A small network was shown many inputs. Here are its activations along a few directions, one row for each input.
In each table, some parts of the input vary, and every possible input appears once, in random order.
A made-up example of a description, with smaller parts first: one of 2 separate values, together with either a single point or one of 9 places around a ring or (one of 4 places along a line, together with one of 8 places around a ring).
Shared parts are said once, and a part with two or three values counts as separate values.

Other details of the inputs shift rows strongly along three fixed directions, in all tables alike. That doesn't count.

Table:
r1: [ 47 -34   3  69 -35 -10  22 -40   9  -8 -38 -47  39]
r2: [-12   7  -7 -24  14 -14 -33   6  20 -27 -14  16   5]
r3: [-20  -6  14  -5   0  25  13  10 -37  23  29 -16 -46]
r4: [ -3  13 -11   2  15 -25 -20  10  32  -9   0  13  14]
r5: [  2 -21   9  24 -11  33 -10  15  -6   3   3  14  26]
r6: [ 25  -5 -29  -2  16   2 -23   4  23 -18   6  32  -5]
r7: [-35  -9  20   3  -1  33 -19   3   4  -6 -18 -12  25]
r8: [-21  15  20 -17 -26  11  17  15 -50  22  23 -12 -23]
r9: [-23   7  12  20  -3  29  -8  10   9   8  -6 -13  35]
r10: [ 75 -29 -46  44 -14 -46  17 -52  25 -30 -35 -18   1]
r11: [ -8 -13  38 -12  -5  34   2  10  -4   6 -14   7  26]
r12: [  3 -20   9  23  -9  41 -11  20  -2  -2   7  10  25]
r13: [  8 -20  25  10   1  39  16  17  -3  -2  11   9  24]
r14: [ 27  15 -12 -26  16  -6   6  -8  11  -5  -1  34  10]
r15: [-39  -8  21   3   2  32 -18   2   6  -7 -18 -15  25]
r16: [-18  17 -37 -12   5 -41 -16  -2  -5   8  16  -5 -59]
r17: [  9  15 -13 -23  29 -10   6  -7  25   2   0  21  15]
r18: [ 23  -4  -3 -16  11 -14   5  16  19 -18  11  44   2]
r19: [ 56 -38  27  30 -41  -1  33 -45  -9 -15 -48 -35  31]
r20: [ -2  30 -11 -36 -12 -39   8  17 -32   0  17  20 -47]
r21: [ -4  17 -10   0  13 -21 -20   9  32 -10   2  12  16]
r22: [  5  10 -30  -7  22  -9 -20  -5  29  -3   3  12  14]
r23: [-39  11  29  -1  -4  -8  14  13 -25  28  19 -33 -27]
r24: [  4 -16  20   3  12  38   9  -5  -2  21   5  11  32]
r25: [ 41  -9 -14  42 -68 -19  24 -27 -58  -4 -17 -48 -24]
r26: [ 18 -31  10  45 -30  -2  13 -50   3 -29 -51 -58  29]
r27: [-16   9  12 -37  22 -16  -6   5  27 -22 -14  20   5]
r28: [ 27  -4 -29  -2  16   3 -22   4  22 -22   8  25  -7]
r29: [  5 -19   8  23  -8  42 -10  20  -3  -6  10   4  23]
r30: [  3 -21  27  10  -2  30  15  14  -6   7   4  20  26]
r31: [  6   6   0  -6  23 -18  13  17  38 -22   4  19  -4]
r32: [-39   0  11  -4   5   9  17   4 -25  36  18 -25 -36]
r33: [-26  14  -4  -3 -12  22 -17   2 -44  26  23 -24 -29]
r34: [  6   6 -30  -4  24 -13 -21  -5  29  -2   1  14  13]
r35: [-41   3   7  21 -10   9  -4  24 -18   9  16 -36 -41]
r36: [ 24  -5 -30  -1  15  -6 -23   0  20 -14   2  35  -4]
r37: [-22 -13  15  32   6  29  -6  20  17   5  -7  -4  22]
r38: [ 51 -37  27  31 -39  -1  34 -46  -7 -15 -49 -37  31]
r39: [-20  39  -8 -24  -1 -47  13  15 -10   0   6   3 -51]
r40: [ 29  13 -16 -22  17  -6   8  -3  10  -8  -8  39   7]
r41: [  7 -12  21   2  13  35   9  -8  -5  20   7   6  35]
r42: [  0  23 -22   1   7 -19 -12  16  24 -17 -15  21   9]
r43: [ 22   9 -17  -8  -3 -20 -23   3  11 -15  11  30  19]
r44: [-23  -8  35  12   9  21  14  14  15  18  -3  -1  33]
r45: [-10  14 -42 -11  11 -30 -13   6  -2  -9  22 -15 -69]
r46: [ 28 -22   2  28 -56 -23   6 -34 -46  -8 -26 -59 -30]
r47: [ 22   8 -25  -8  12  -7 -26 -10  15  -8   8  24  12]
r48: [ -8   6  -7 -24  11 -13 -34   7  18 -26 -13  19   5]
r49: [-39  16 -17   5  -9  19  -3  10 -36  24   3 -31 -33]
r50: [-16  30 -38 -20   6 -35 -18  -3 -13   7  16 -11 -48]
r51: [-14   3 -11  12   2  41  -5  -1   4  12 -11  -9  28]
r52: [-22 -11  20   3  -8  35 -22   7  -2  -2 -16  -4  25]
r53: [ 88 -27  -9  24 -29 -56  33 -42   9 -26 -24   8  17]
r54: [ -3  29 -25 -25 -17 -40 -23   9 -29  -4  27   7 -43]
r55: [-25   4  -1   2  -9  15 -19   2 -42  30  27 -26 -29]
r56: [ 40  -5  -4  -8 -36 -73  20 -44 -18 -25 -25 -33 -50]
r57: [-28   0  -2   3 -12  16 -18   4 -39  31  26 -21 -33]
r58: [-20   8  16 -14  -3  12   9  -3 -44  32  31 -23 -28]
r59: [ 63 -43   0  50  -9   7  52 -44   7 -16 -27 -44  20]
r60: [-10  -5  15   0  19  34  14  -7  10  22   3  -7  36]
r61: [ -1  13 -24 -15 -19 -47 -21  10 -21  -1  25  13 -52]
r62: [-35   6  11  -8   7   5  14  -1 -29  36  22 -33 -28]
r63: [  0   5   3  -5  20 -27  11  15  35 -13  -5  29  -3]
r64: [  4 -18  21   5  14  40  10  -1  -1  18   2  15  27]
r65: [-26   9  -6 -22  21 -15 -30   3  25 -31 -15   8   5]
r66: [  5 -13  30   3  -5  24  11   5 -11  14   8  10  42]
r67: [ 32  -5 -11 -14  26  -1   6  -1  22 -16   9  30  -6]
r68: [-39   4   6  19  -6  10  -5  26 -19   4  21 -40 -42]
r69: [  0  18   9 -14  20 -24   4   7  31  -4   2  20  16]
r70: [ 11  17 -18 -24  24 -10  12  -5  25  -1  -6  24  11]
r71: [  0   5  -8 -25   7 -12 -36   8  14 -24 -12  24   4]
r72: [-21  13  23 -17 -21   9  13  13 -50  23  28 -15 -20]
r73: [ 48 -18  15  28 -54 -29  44 -42 -53   7   1 -53 -15]
r74: [-21  10   8  20  -8  29  -4  12   8   6 -12 -11  32]
r75: [  7  -1 -34  -1  25  -1 -16   7  37 -15   0  20  -4]
r76: [  1   6   1  -6  22 -20  12  18  39 -18   0  25  -4]
r77: [-30  -9  38 -11   4  32   6   4   6   0 -17  -5  26]
r78: [  6   3 -12 -18  30 -14   5  -4  32   4   2  28   9]
r79: [-25   3   7   1 -24   5 -16  16 -46  22  29 -21 -23]
r80: [ -5   2   4   2  13  37  24   1   3  13 -14   2  27]
r81: [-15   9  26   6  -1  25  21  10   9  10 -10  -5  33]
r82: [ 22  16 -32 -12   7  -3 -22  -6  10 -11  -3  29   6]
r83: [-39  -7  39 -10   8  31   7   1  10  -2 -17 -10  26]
r84: [-36  -3   8   0   6  11  20   7 -25  30  16 -25 -44]
r85: [-23  -9  35  15  11  23  16  17  16  15  -6   2  28]
r86: [ 64 -10 -34  22 -52 -81   7 -41 -27 -17  -2 -27 -43]
r87: [ 6 -1 16 -3  8 40 12 -8 -8 16  5  6 34]
r88: [-17   7  31   7   4  24  16   8  10  13  -5  -6  37]
r89: [ 22  17 -24 -10  -9 -15 -19   6   6 -18   0  34  14]
r90: [-28  -2  -1   5 -12  18 -17   7 -38  30  23 -19 -37]
r91: [ 25  15 -35  -7   8  -3 -21  -2   8 -14 -10  34   4]
r92: [  3  10 -16 -25   5 -37   5  -2 -19   6  24  13 -68]
r93: [-25 -10  38 -11   2  32   5   5   4   2 -16  -2  26]
r94: [-22  21 -20  -4  -5 -55 -15  10   1  -1  14  -5 -56]
r95: [-44  -6  39 -10  11  30   8   0  13  -4 -17 -13  25]
r96: [ 21   1   0 -20   6 -25   1   7  14  -6  10  45  16]
r97: [  4   2 -31  -3  21 -11 -19  -3  33  -2   0  19  10]
r98: [ 11  -2 -16 -13  32  -6  11   2  37 -10   2  27  -6]
Each input here is: one of 2 separate values, together with either one of 9 places along a line or (one of 4 places along a line, together with one of 10 places along a line).
The inputs of r39 and r42 match in every part but the choice among 2 separate values. If r23 is changed in the same way as r39 into r42, which row does it become?
Answer: r4
The inputs of r1 and r44 match in every part but the choice among 2 separate values. If r97 is changed in the same way as r1 into r44, which row does it become?
Answer: r78
Start at r28 and move only the place on the line of 10, one step at a time. The first step leads to r6. Which rows follow, in order?
Answer: r36, r90, r57, r55, r47, r33, r82, r91
Change only the place on the line of 10 in r50. List by row number the other rows that result.
Answer: r10, r16, r22, r34, r45, r49, r51, r75, r97
Change only the choice among 2 separate values in r79. List by row number the other rows that result.
Answer: r66
Change only the place on the line of 9 in r27. List by row number the other rows that result.
Answer: r11, r19, r38, r56, r77, r83, r93, r95

Table:
r99: [ 57 -34   4  22  17  37  17 -14  39 -13 -21  39  76]
r100: [ 61  17 -43 -28  20 -67   8 -32  36 -28 -13  37  -5]
r101: [ -5  45 -42 -64  27 -57 -44  35  20 -17  32  75 -35]
r102: [-62  13  37 -38  48  55 -27  51  43   0   1  55  56]
r103: [ 21 -33   2  61  -9  30   8 -28  25 -11 -43 -37  56]
r104: [-79  24  20 -46  34  78 -54  71   0  28  38  59  33]
r105: [-81  -4  53   6 -12  59   5  25 -41  36   9 -49  -7]
r106: [ 19  36 -51 -62  24 -59 -47  10  26 -31  14  71 -26]
r107: [-20  22 -13 -28  -9 -30  -7  21 -41  15  43   2 -78]
r108: [ -3 -31  54  35 -31  39  33 -18 -16   6 -33 -46  44]
r109: [ -1   8 -14 -15 -20 -32   6  -1 -51  11  33 -19 -83]
r110: [ 36   7 -21   3 -25 -64  35 -39 -31   5   5 -35 -58]
r111: [ 63 -27  -7  46 -38 -46  31 -60   4 -31 -47 -51   5]
r112: [ 30 -22   2  27  18  20  -2 -14  63 -31 -44  18  83]
r113: [-30 -17  38  27 -23  54  30   8 -60  48  24 -50 -19]
r114: [ 12 -10 -20  23  42  27 -28   1  81 -29 -33  34  79]
r115: [-38  31  -6 -36   7 -29   5  22 -36  30  48  -2 -78]
r116: [ 49  -8 -34  31 -27 -72  14 -51   5 -31 -32 -46 -34]
r117: [-28 -17  38  37 -43  56  19  10 -68  44  18 -55  -8]
Describe the family of inputs behind these rows.
Answer: either one of 8 places along a line or one of 11 places along a line
Which other rows belong to the same alternative as r102? List them by row number.
Answer: r103, r105, r108, r111, r112, r114, r116

Table:
r118: [-37   0  45  -8 -12  39   7  32 -42  34  39  -9  -2]
r119: [-43  53  -9 -55   4 -27 -20  32 -19  11  24  30 -34]
r120: [ 14 -27  10  51 -54 -17  18 -32 -34 -12 -26 -77 -26]
r121: [-13 -21  20  24  12  53 -16  20  36 -13 -20  13  65]
r122: [-51   2   8  20  -5  50  -7  15 -35  42  20 -40 -13]
r123: [  7 -20  14  39 -47 -19  20 -43 -32  -8 -34 -82 -20]
r124: [ 23  17 -47   0 -12 -70  -5 -26  -7 -11   3 -22 -61]
r125: [-33  33 -21 -35  33 -15  -4  25  -5  25  42  22 -50]
r126: [ 13 -19  11  -4  17  76  -8  -3  10  -1 -14  27  65]
r127: [-34  43   6 -54   3 -27  -7  47 -17   9  33  42 -40]
r128: [-43  -6   5  33 -11  50  -8  27 -36  36  27 -34 -17]
r129: [ 11  17 -34 -53  43  11 -49  19  41 -29   4  81  21]
r130: [-51  -7  14  27 -12  48 -10  27 -32  29  21 -36 -17]
r131: [-47  15  22   5 -34  32 -12  35 -44  21  15 -15  -4]
r132: [ 28  19 -45  -4  -5 -68  10 -32  -9  -4   6 -19 -59]
r133: [ 15  16 -38  -7 -13 -73  -7 -26  -5 -19  -4 -24 -60]
r134: [ 33  14 -36  -5  -3 -67  23 -27 -10  -2  10 -12 -60]
r135: [ 24  -1  16  21 -54 -17  41 -26 -50  14 -16 -44  -8]
r136: [  7 -20  21  23  27  58  16  18  31  11   2  29  61]
r137: [-63  -2  47 -10  -1  36  13  15 -25  23   2 -32  -9]
r138: [ 28 -14  21  21 -43  -9  33 -30 -49  15   4 -49  -4]
r139: [ 23  -9  14  24 -46  -9  21 -36 -51  14   1 -55  -4]
r140: [ 50   1 -47 -12 -27 -61 -13 -21 -24 -37   6   0 -71]
r141: [ 62 -32   4  43  -6   6  40 -43  26 -13 -38 -13  56]
r142: [ 61 -39  20  44 -12   2  41 -33  29 -23 -40 -10  52]
r143: [ -3   2  20  10  -5  49 -11  15  15   1 -23  26  84]
r144: [  2 -21  29  18  24  53  15  16  34   5  -6  26  62]
r145: [ 94 -12 -34 -19  10 -42  10 -26  33 -49 -13  55   4]
r146: [ 77 -36   3  55 -39  -3   6 -35   9 -31 -28 -12  67]
r147: [ 80  -2 -40   7  24 -54  18 -19  51 -30  -6  48  10]
r148: [-51  -1  33   0   0  40  17  13 -29  35  13 -32 -13]
r149: [-62  27  20 -56  28 -20 -14  44   5   0  26  27 -50]
r150: [  2  13 -25 -44  37  -6 -53  22  46 -15   3  85  30]
r151: [  0 -12  -4  29  25  63 -12   8  30  13  -8  15  69]
r152: [ -9  21  -6 -48  56 -13 -18  23  64 -21   0  71  29]
r153: [ 33   5 -23 -27 -13 -68   3 -23 -18  -5   6  12 -53]
r154: [-54  -7  18  24 -13  47 -11  27 -31  25  17 -37 -16]
r155: [-57  -7  23  21 -14  45 -12  27 -30  21  13 -38 -16]
r156: [ 17 -23  18  -7  19  74   5   2  10   1  -9  32  63]
r157: [ 25  19 -41  -8  -6 -69   9 -31  -7  -7   3 -19 -58]
r158: [-19 -21  29  19   9  48 -17  18  37 -21 -29  10  66]
r159: [ 48 -30   9  36 -10   0  25 -50  30 -26 -55 -24  60]
r160: [-52  37 -16 -45  30 -17 -22  24   0  14  29  15 -47]
r161: [ 72   9 -35 -11   0 -62 -21 -27  39 -43 -13  40  33]
r162: [-58   3  26   3  -2  42   4   9 -30  34   9 -39 -11]
r163: [-64   0  26   9  -8  43  -9  15 -29  27   5 -44 -11]
r164: [ 68   4 -39  -6  25 -56  14 -29  54 -32 -17  40  17]
r165: [ 21 -20  -5  52 -45 -12  23 -44 -38   8 -19 -80 -24]
r166: [-57  27  15 -53  29 -19 -12  43   4   3  30  27 -51]
r167: [  4  14 -20 -49  41  -6 -39  17  44 -10   3  84  31]
r168: [ 65 -39  15  47 -11   3  42 -33  28 -20 -36  -9  51]
r169: [-39  20 -17 -42   7 -19 -49  42 -13   3  36  42 -50]
r170: [ 11 -20   9  42 -47 -18  21 -44 -34  -4 -31 -82 -21]
r171: [-15  26 -15 -47  55 -13 -31  18  66 -23  -4  66  30]
r172: [-13 -16  36   3  23  49  10   6  35  -3 -24  15  69]
r173: [ -1 -20   1  36  16  60 -14  21  32   1  -6  20  63]
r174: [-45   5   8  15   2  49   7   9 -36  49  23 -35 -13]
r175: [ -1  19 -15 -26  -6 -70   1 -24  -2 -22 -13 -20 -52]
r176: [ 36  -1 -17 -23 -15 -67   5 -11 -16  -8  13  19 -58]
r177: [-40  26  -4 -38  30 -15  -6  40  -1  16  44  28 -55]
The inputs of r153 and r150 match in every part but one. If r134 is changed in the same way as r153 into r150, which row does it become?
Answer: r122
The inputs of r166 and r159 match in every part but one. If r176 is changed in the same way as r166 into r159, which row does it become?
Answer: r167
Describe the family of inputs behind these rows.
Answer: one of 5 places along a line, together with either one of 4 places along a line or one of 8 places along a line
Start at r125 and move only the place on the line of 8, one step at a time. The first step leads to r134. Which rows follow, in order?
Answer: r164, r141, r148, r152, r172, r137
Change only the place on the line of 8 in r128. List by row number the other rows that result.
Answer: r120, r121, r130, r154, r155, r158, r173
Change only the place on the line of 4 in r129. List by row number the other rows that result.
Answer: r143, r150, r161
